These are the activations of a small neural network, seen along a few directions. Each row is one input.
Each table varies a few parts of the input and shows all the possible inputs, shuffled.
Descriptions start from the smaller parts, as in this example, which fits no table here: line(4) and (point or line(9) or (values(3) and ring(8))).
Shared parts are said once, and a part with two or three values counts as separate values.

Rows:
x1: 20  -1  16  -7  16  7  -1  -16  -11  13  -9  -19
x2: 0  -16  18  8  16  2  10  -4  14  16  -4  -24
x3: -7  -4  -2  18  -13  0  4  12  -18  -5  7  11
x4: -39  59  -35  -56  29  -28  3  -27  77  -43  -14  54
x5: -7  -12  -12  14  -21  -4  -1  19  -5  -3  13  3
x6: 3  3  -7  13  -3  -6  1  -3  -34  -10  6  -2
x7: -40  53  -42  -56  31  -37  4  -22  93  -41  -11  44
x8: 3  -8  26  6  17  8  9  -10  2  15  -8  -14
x9: 9  -10  19  0  6  13  2  -2  4  16  -10  -7
x10: 7  -14  7  -7  -8  10  -7  10  17  18  0  -13
x11: 21  -1  8  -12  3  10  -11  -8  -10  12  -7  -12
x12: -23  68  -44  -63  33  -34  -3  -36  67  -47  -17  47
x13: -1  -5  -8  8  -25  5  -3  19  -17  -5  7  19
x14: 0  4  -4  17  2  -7  5  -7  -33  -10  6  -5
x15: 13  -9  13  -9  -5  16  -6  5  4  17  -8  0
x16: -10  -11  -10  18  -14  -4  3  17  -6  -4  13  -1
x17: -18  -10  -2  28  -3  -10  10  8  -8  -5  13  -8
x18: 25  -1  7  -16  -2  11  -12  -4  -8  12  -8  -11
x19: 4  -15  12  -1  4  8  -1  3  14  17  -1  -18
x20: -9  -2  1  21  -7  -1  8  7  -20  -5  7  8
x21: 8  3  -12  4  -14  -1  -7  5  -31  -10  8  5
x22: -3  -3  -4  12  -20  4  -1  16  -17  -5  8  16
x23: 6  -16  9  -3  -2  8  -4  7  16  17  0  -15
x24: -13  -10  -5  24  -9  -7  6  13  -6  -4  13  -4
x25: 5  -9  22  1  10  11  5  -8  2  16  -9  -11
x26: 21  -1  13  -10  8  11  -5  -13  -9  12  -9  -16
x27: 10  3  -15  1  -21  2  -12  9  -29  -10  8  10
x28: 1  -16  14  4  9  5  5  -1  14  16  -3  -21
x29: 5  4  -8  9  -10  -4  -4  2  -32  -11  8  2
x30: 15  -1  18  -1  20  4  1  -19  -13  11  -10  -22
x31: -11  -2  5  25  -1  -3  12  3  -19  -6  8  4
x32: -7  -11  -14  12  -27  -3  -6  23  -4  -5  13  6
x33: 10  -10  15  -6  1  14  -4  2  3  19  -9  -4
Question: Describe the family of inputs behind these rows.
Answer: values(3) and (point or (values(2) and line(5)))
Question: The inputs of x23 and x11 match in every part but the values(3) part. If x2 is changed in the same way as x23 into x11, which row does it become?
Answer: x30
Question: Which other rows does x22 become when the values(3) part takes its other values? List them by row number.
Answer: x5, x21
Question: Which other rows does x4 become when the values(3) part takes its other values? List them by row number.
Answer: x7, x12

Rows:
x34: 9  -27  5  49  -51  24  -6  34  -113  -1  22  15
x35: -19  21  8  -26  39  -10  19  -25  62  -7  -28  24
x36: 41  -13  14  9  -6  15  -14  -5  -61  14  -1  -33
x37: -5  16  1  -42  16  1  1  -6  80  2  -21  23
x38: 54  -26  45  18  -10  37  -10  -3  -73  38  -6  -37
x39: -41  26  -25  -4  16  -30  14  -11  32  -29  5  23
x40: 21  -50  57  44  2  32  12  7  -37  45  -3  -48
x41: -27  18  -37  -15  -13  -23  -2  10  50  -22  8  29
x42: -26  25  1  -23  35  -13  11  -25  54  -9  -18  19
x43: 11  -41  -5  19  -16  3  -11  24  -14  19  20  -48
x44: 38  -10  1  13  -10  5  -13  -1  -65  5  5  -35
x45: -23  19  -26  -25  -7  -17  -3  5  55  -14  2  27
x46: 10  46  -12  -51  28  -4  -8  -30  22  -22  -24  26
x47: -21  -44  27  80  -42  16  17  45  -78  8  28  6
x48: 21  -40  17  21  -15  15  -4  23  -9  33  8  -40
x49: 23  -46  31  22  -18  28  -7  22  -12  44  5  -40
x50: 5  46  -21  -43  16  -11  -7  -30  13  -23  -13  33
x51: -32  19  -46  -14  -13  -24  0  15  44  -29  16  25
x52: 10  46  0  -58  34  1  -8  -35  26  -13  -27  28
x53: 28  -62  47  25  -14  40  -6  24  -21  55  3  -46
x54: 45  -17  28  13  -8  26  -10  -8  -67  28  -7  -30
x55: -8  46  -48  -26  -3  -26  -10  -13  -5  -50  6  31
x56: -17  16  -16  -34  2  -10  -1  1  64  -11  -6  25
x57: 10  -28  28  39  5  7  15  1  -25  27  0  -39
x58: -30  21  -5  -23  32  -16  11  -21  48  -19  -10  18
x59: 0  47  -30  -39  10  -15  -10  -21  9  -34  -8  31
x60: -6  -56  11  65  -68  25  1  67  -59  14  31  7
x61: 14  -38  40  41  2  17  12  3  -30  36  -2  -41
x62: -36  28  -40  6  11  -38  17  -6  28  -37  12  23
x63: 5  -24  11  40  3  -6  4  2  -31  17  17  -48
x64: -31  22  -16  -13  24  -25  12  -16  41  -28  -2  20
x65: -8  45  -39  -29  1  -21  -11  -20  1  -34  -2  36
x66: -14  16  -6  -41  16  -4  -7  -6  72  -2  -12  17
Question: Describe the family of inputs behind these rows.
Answer: values(3) and (point or line(4) or line(6))
Question: The inputs of x53 and x40 match in every part but the values(3) part. If x41 is changed in the same way as x53 into x40, which row does it become?
Answer: x39
Question: Which other rows does x53 become when the line(4) part takes its other values? List them by row number.
Answer: x43, x48, x49
Question: Which other rows does x35 become when the values(3) part takes its other values? List them by row number.
Answer: x37, x52

Rows:
x67: 37  -51  23  15  -5  23  -25  18  -61  31  4  -56
x68: 19  18  -8  -7  -3  1  5  -13  34  9  -4  -13
x69: 28  22  8  -25  -2  21  -14  -3  4  3  -20  27
x70: 23  -30  31  30  -20  27  -13  15  -46  37  27  -62
x71: 4  15  -28  -51  30  -16  -13  -16  30  -12  -18  5
x72: 6  7  16  27  33  -3  23  -29  -21  1  -18  -11
x73: 38  -16  31  2  -22  37  -12  6  -44  25  -6  1
x74: -19  20  -51  19  -70  -10  -12  45  -56  -49  30  73
x75: -20  -6  -71  23  -50  -26  -7  37  -54  -49  27  38
x76: -14  -20  12  8  9  3  20  14  71  10  -13  3
x77: -3  25  7  7  45  -16  25  -32  -1  -9  -18  0
x78: 29  1  15  -20  -10  19  -12  -3  -20  32  -19  15
x79: 22  11  4  7  -19  7  6  -7  7  14  -2  -24
x80: 5  33  -7  -52  1  8  -16  -14  21  -5  -21  43
x81: -3  27  -26  -72  37  -27  -21  -28  45  -21  -14  11
x82: 23  -17  13  20  -14  14  -6  0  -21  31  16  -36
x83: 12  -23  51  55  16  16  8  -3  -80  13  10  -48
x84: 35  -33  10  8  -6  16  -8  4  -38  16  -12  -36
x85: 26  0  -18  -20  11  -3  -10  -9  13  -4  -28  -2
x86: -1  -35  26  23  -2  12  19  18  48  25  -10  -10
x87: -21  39  -4  -13  51  -22  23  -42  18  -28  -15  13
x88: 39  -17  -2  -10  5  8  2  -3  -8  13  -22  -26
x89: -61  -18  -40  58  -57  -27  16  66  4  -42  45  46
x90: -6  46  -8  -75  19  -5  -29  -23  38  -11  -12  45
x91: 4  -9  33  43  24  4  16  -20  -57  8  -2  -26
x92: -11  38  -19  -32  3  -15  -8  -22  44  -7  3  4
x93: -31  16  -64  37  -68  -22  1  32  -35  -40  49  31
x94: -47  10  2  -42  29  -22  2  -4  101  -8  -3  19
x95: -11  -71  52  42  -13  28  5  39  -6  49  11  -50
x96: -17  45  -21  -54  15  -21  -13  -34  61  -15  7  8
x97: -43  24  -46  63  -27  -35  29  19  -66  -68  37  41
x98: -36  49  -6  -40  65  -34  11  -54  34  -30  -11  16
x99: 38  -32  49  9  -20  48  -23  20  -72  38  9  -27
x100: -11  -57  34  33  -8  21  13  23  22  37  0  -26
x101: -34  -11  4  -17  22  -6  18  3  88  5  -9  11
Question: Describe the family of inputs behind these rows.
Answer: values(5) and (point or line(6))
Question: The inputs of x98 and x96 match in every part but the values(5) part. If x97 is changed in the same way as x98 into x96, which row does it become?
Answer: x93
Question: Which other rows does x91 become when the values(5) part takes its other values? List them by row number.
Answer: x73, x82, x84, x100
Question: Which other rows agree with x89 in the values(5) part? List them by row number.
Answer: x76, x86, x94, x95, x100, x101

Rows:
x102: 77  -90  116  39  28  68  4  -11  -53  111  -27  -121
x103: -31  33  -29  -19  13  -27  8  -12  33  -32  -2  36
x104: 23  6  -16  23  -29  5  -11  12  -89  -13  18  2
x105: 11  -43  15  53  -40  16  -1  32  -63  21  23  -19
x106: 8  -58  19  67  -46  20  2  46  -64  27  25  -29
x107: 22  -11  -2  27  -29  9  -8  14  -74  -2  16  0
x108: 7  30  -6  -53  32  -5  -7  -30  44  -4  -24  9
x109: 15  -28  4  39  -35  12  -4  24  -60  12  18  -15
x110: -50  23  -30  -6  6  -29  15  5  58  -31  10  33
x111: -19  10  1  -35  23  -8  7  -8  85  0  -15  11
x112: -19  40  -29  -24  18  -24  2  -20  20  -37  -4  33
x113: 0  27  -3  -45  25  -2  -3  -22  60  -3  -18  11
x114: -8  49  -28  -29  20  -22  -6  -26  9  -39  -6  31
x115: 14  37  -3  -59  34  0  -12  -39  32  -7  -28  9
x116: 4  -66  23  74  -51  21  6  55  -58  29  29  -31
x117: -40  27  -29  -12  6  -28  9  -4  49  -33  5  31
x118: -15  15  -2  -41  24  -7  1  -15  72  1  -18  11
Question: Describe the family of inputs behind these rows.
Answer: point or line(6) or (values(2) and line(5))
Question: A walk changes only the line(6) part. It starts at x104 and steps to x107. List the rest of the walk in order.
Answer: x109, x105, x106, x116
Question: Which other rows does x114 become when the line(5) part takes its other values? List them by row number.
Answer: x103, x110, x112, x117
